Each row below holds a small network's activations on one input, seen along a few directions.
Each table varies a few parts of the input and shows all the possible inputs, shuffled.
A made-up example of a description, with smaller parts first: values(3) and (point or line(9) or (line(4) and ring(5))).
Shared parts are said once, and a part with two or three values counts as separate values.

A family of inputs:
R1: -266 -305  175  -95 -417 -511 -195   59 -352   -9   23
R2: -259  190 -317  -23 -108  268  131    8  526 -492  586
R3:  766   18   22   69 -142 -151  -37 -401 -520  237 -411
R4: -272  189 -357  -82 -231  390  232  -19  511 -419  490
R5: -310 -390  357  240 -330 -278  -53  104 -134    8  -74
R6: -256 -380  158 -465 -222 -334 -446   71 -335  141  -59
R7: -216  150 -318   67  -79  205   68   28  543 -558  619
R8:  587  170 -157  -84  178 -265 -370 -618 -481  425 -460
R9: -222  365 -210  306   37   44  254  636  366 -292  487
R10: -205 -510  320 -373   16  -86 -459  179  -94  225 -198
R11: -316  361 -196   87 -158  261  626  577  317  -45  372
R12: -301  329 -239  219  -21  149  360  640  283 -247  391
R13:  446  -41  113   24  649  -36 -302 -598 -333  417 -576
R14: -280  167 -296 -158 -265  399  414  -45  536 -299  521
R15:  670  343  586 -123  124 -303  -98 -288 -559  153 -599
R16:  525 -350  156   16  668  322 -112 -463 -325  407 -447
R17: -280  334 -232  166  -89  227  475  602  322 -163  338
R18: -321 -483  443  158  -44  -57 -381  174  -31  165 -258
R19:  510 -156   -7   53  434 -243 -106 -648 -238  345 -746
Q: What is each input in this table made of?
A: ring(5) or line(6) or (values(2) and line(4))
Q: Which other rows does R9 become when the values(2) part takes its other values? List them by row number.
A: R7
Q: A walk changes only the line(6) part. It starts at R15 and steps to R3. List the rest of the walk in order.
A: R8, R19, R13, R16

A family of inputs:
R20:   24   99  248  108  -37 -189  261  508 -200   13  -81
R21: -207 -109  -91 -143 -113   86 -242  -23  204  -39   74
R22:  -25 -237 -177 -140   -5  331 -118 -283  257 -217  247
R23:  244  233 -219  226  239  103  318 -274  300  -90  218
R24:  119  198  159   97 -148  -29  191  310 -129  -58  -55
R25:  687 -226  327 -240  338 -316 -535 -693 -812  522 -821
R26: -256  -73 -145 -104   46   80  -70 -286  224 -133  181
R27:   50  140    1   36   48   53  345  200 -127  113   58
R28: 158 231 -86 169  90 132 146  95 180  35  -6
R29: -386 -265  285   14 -232 -207  -90  280  -67  -41  -20
R30: -280  -86  100   19 -258 -212 -269  116   73  -38   87
R31:  166  234 -311   32   67   15  379 -107   98 -148  -17
R32: -295 -138  -90  -72  -37  152 -314  156    0   80  134
Q: What is each input in this table made of?
A: point or (values(2) and line(6))
Q: Which other rows does R24 become when the values(2) part takes its other values? List them by row number.
A: R30

A family of inputs:
R33: -213 -356  269  -49  121 -129 -224  185 -165  279 -229
R34:  -93 -297  -88 -188 -192   28 -237 -424   76 -123   94
R35:   35   14  274  282  123 -275   51  292 -252  190 -290
R36:  324  230   35  164  285  108  265   74 -110  214 -238
R37:  242  195 -286 -139   64  122  -48 -404  106 -172  127
R38: -720  270 -304  138 -323  352  492  799  720 -527  846
R39: -114 -179  148 -297 -331 -258 -285  -46 -182   29  -31
R40:  372  424  -62  -88 -130  -37  193 -128 -143  -98   14
R41: -158 -465   58   30  238  190 -197 -206  102  132 -116
R42:  139  163  150   34 -329 -385  -19   69 -288  -65  -60
R43:  186    1 -194  113  473  283    8 -210  138  141 -116
Q: What is each input in this table made of?
A: point or (values(2) and ring(5))
Q: Which other rows does R39 become when the values(2) part takes its other values? List them by row number.
A: R33

A family of inputs:
R44:   42 -438  337 -145    4 -221 -452 -429 -195  205 -247
R45: -704  165 -304  332  -39  536  512  723  839 -440  756
R46:  221 -254   35  -74   58 -167 -404 -563 -217  -12 -270
R47:  282 -118 -187  -74  121   46 -163 -642 -105  173 -194
R48: -683  257 -365  214 -278  373  525  704  851 -486  722
R49:  263 -166  504   97  -38 -362 -128  -37 -501  271 -484
R50:  561  155   23  121  103 -175  172 -206 -362  216 -357
R51:  594  333   -2   37  407  176  201 -158 -238  177 -398
R52:  318   56 -210 -154  430  398 -131 -592   18  133 -233
R53: -637  300 -353   31 -453  308  423  652  598 -564  949
R54: -166 -597  255 -285  121 -134 -555 -176 -283  340 -360
R55:  420  142  210  147  107 -453 -154 -142 -431  208 -373
R56: -622  447 -409 -166 -689  104  420  595  537 -666  937
R57:  112 -280  466  -81  147 -429 -265  272 -511  445 -449
Q: What is each input in this table made of?
A: line(4) or (values(2) and line(5))

A family of inputs:
R58:  -72 -502  -97 -347  265  329 -166 -380  202  247 -294
R59:  501  120 -129  437  356   28   64  125 -167  360 -199
R60: -122  -94  219  274  135 -365 -254  384  -97  331 -276
R61: -546   -3 -507  -48 -200  457  263   89  721 -340  599
R62:  324  546 -259 -372  -26   51    1 -278 -155 -238  -51
R63:  408  221  170  418  103   91  401 -183 -317  136 -155
R64: -143   91  247   96 -169 -632   40  156 -263   11  -64
R65: -683 -181  -60   13 -335  255   66  662  459 -438  650
R66:  -35   55 -314 -455 -386  -22  -94 -471 -113    4  123
R67: -618  239    2  208 -208   24  396  858  446 -199  383
R68:  -27  289  202 -202 -477 -479   -3  407 -283  154 -158
R69:  273   18    9 -215  671  370  -91 -270  107   76 -319
R70:  389   -3  141  124  539  235  255   59 -242  464 -274
R71: -195 -363  195 -110 -313 -415 -300  -41 -242 -217  208
R72:  224  191 -201  137  648  126 -242 -375  -27   42  -19
R73: -208 -238  432  -96  294 -118  -35  417 -138  357 -489
R74: -169 -559  172   75  -37 -156 -600  179  -56  101  -14
R75:  577  502 -136  -27 -276  -96  306  132 -333  184  -90
R76:   90 -181 -289 -164 -269 -161 -140 -551  188  -87   80
R77:  458  306  -90  252   52 -241  354 -102 -335   40   13
R78:  -50  411 -306  347  -27  373  703  616  377 -180  462
R79: -227 -476  403   19 -325  -63 -238  -55 -144 -197 -112
R80: -165 -181  111 -438 -587 -242 -310  212 -340 -199   40
R81: -159 -691  434 -276   91   86 -420  216  -25  238 -153
R82:   -3 -346 -319    2  148   98 -368 -406  209  222  -60
R83:  253  274   92  116  298  210   48 -594  -43 -163  -45
R84: -182  -13  449  215 -156 -275  109  151 -183   31 -378
R85:   36 -267  -21   -2 -219  171  -85 -635  210   17  -90
R86:  303  355 -165  -37  230 -126  -12 -522  -48 -266  115
R87: -233  479 -387   57  178  489  350  202  633 -492  568
Q: What is each input in this table made of?
A: ring(5) and (point or line(5))
Q: The inputs of R74 and R60 match in every part but the ring(5) part. If R81 is changed in the same way as R74 into R60, which row does it become?
A: R73
Q: A walk changes only the line(5) part. It starts at R75 and steps to R77. List the rest of the walk in order.
A: R63, R59, R70
Q: A walk changes only the ring(5) part. It starts at R64 and steps to R77. List the rest of the walk in order.
A: R86, R76, R71

A family of inputs:
R88: -296  214  -97  473 -259  -19  401  511  260 -315  321
R89:  351 -526  294  132  227 -151 -306 -512 -386  244 -571
R90:  829  638 -418  -41  339  259  283 -595  -46   67 -166
R91: -223  324 -127  227 -510 -111  345  421  275 -458  438
R92:  245 -255  280 -175 -177 -242 -254 -389 -506  297 -444
R93:  319 -372  195  153  437 -305 -531 -620 -327  210 -598
R94: -402  101 -265 -236 -256  265  123  238  473 -309  567
R95:  354   18  293 -323  142 -412 -460  -11 -624  432 -418
R96:  210 -233  484  -78  184 -243 -140  -16 -440  562 -581
R97:  810  527 -323  206  617  361  358 -474   -2  180 -291
R98:  307 -134  333  -99  468 -299 -378   98 -601  511 -548
R99:  196 -405  367   66  126 -116 -187 -273 -432  439 -552
R100: -494  -55 -219  -89   99  460  139  295  482 -159  455
R101: -394  160 -248 -108 -303  164  179  334  421 -344  530
R102: -309  247 -144  113 -409  -17  281  358  294 -415  514
R103: -388  110 -105  201  -70  185  282  424  371 -229  400
R104: -464   55 -324 -330 -191  352   70  190  444 -275  575
R105: -343  154  -96  350 -129   78  329  490  336 -252  370
R106:  304 -287   94  -98  189 -357 -610 -785 -374  119 -453
R107: -341  255 -178  -36 -403   99  212  310  337 -394  508
R108: -457  -12 -181    4   22  372  171  394  530 -189  426
R109:  343 -448  186 -116  -41 -217 -382 -656 -418  146 -428
R110: -393   50 -129  137  -13  261  269  405  455 -241  430
R111:  236 -127  327 -332  -91 -366 -193 -137 -523  375 -481
Q: What is each input in this table made of?
A: values(2) and (point or line(5) or line(6))
Q: A walk changes only the line(5) part. It starts at R93 and steps to R89. List the rest of the walk in order.
A: R99, R96, R98
Q: Which other rows does R103 become when the values(2) part takes its other values? List them by row number.
A: R107
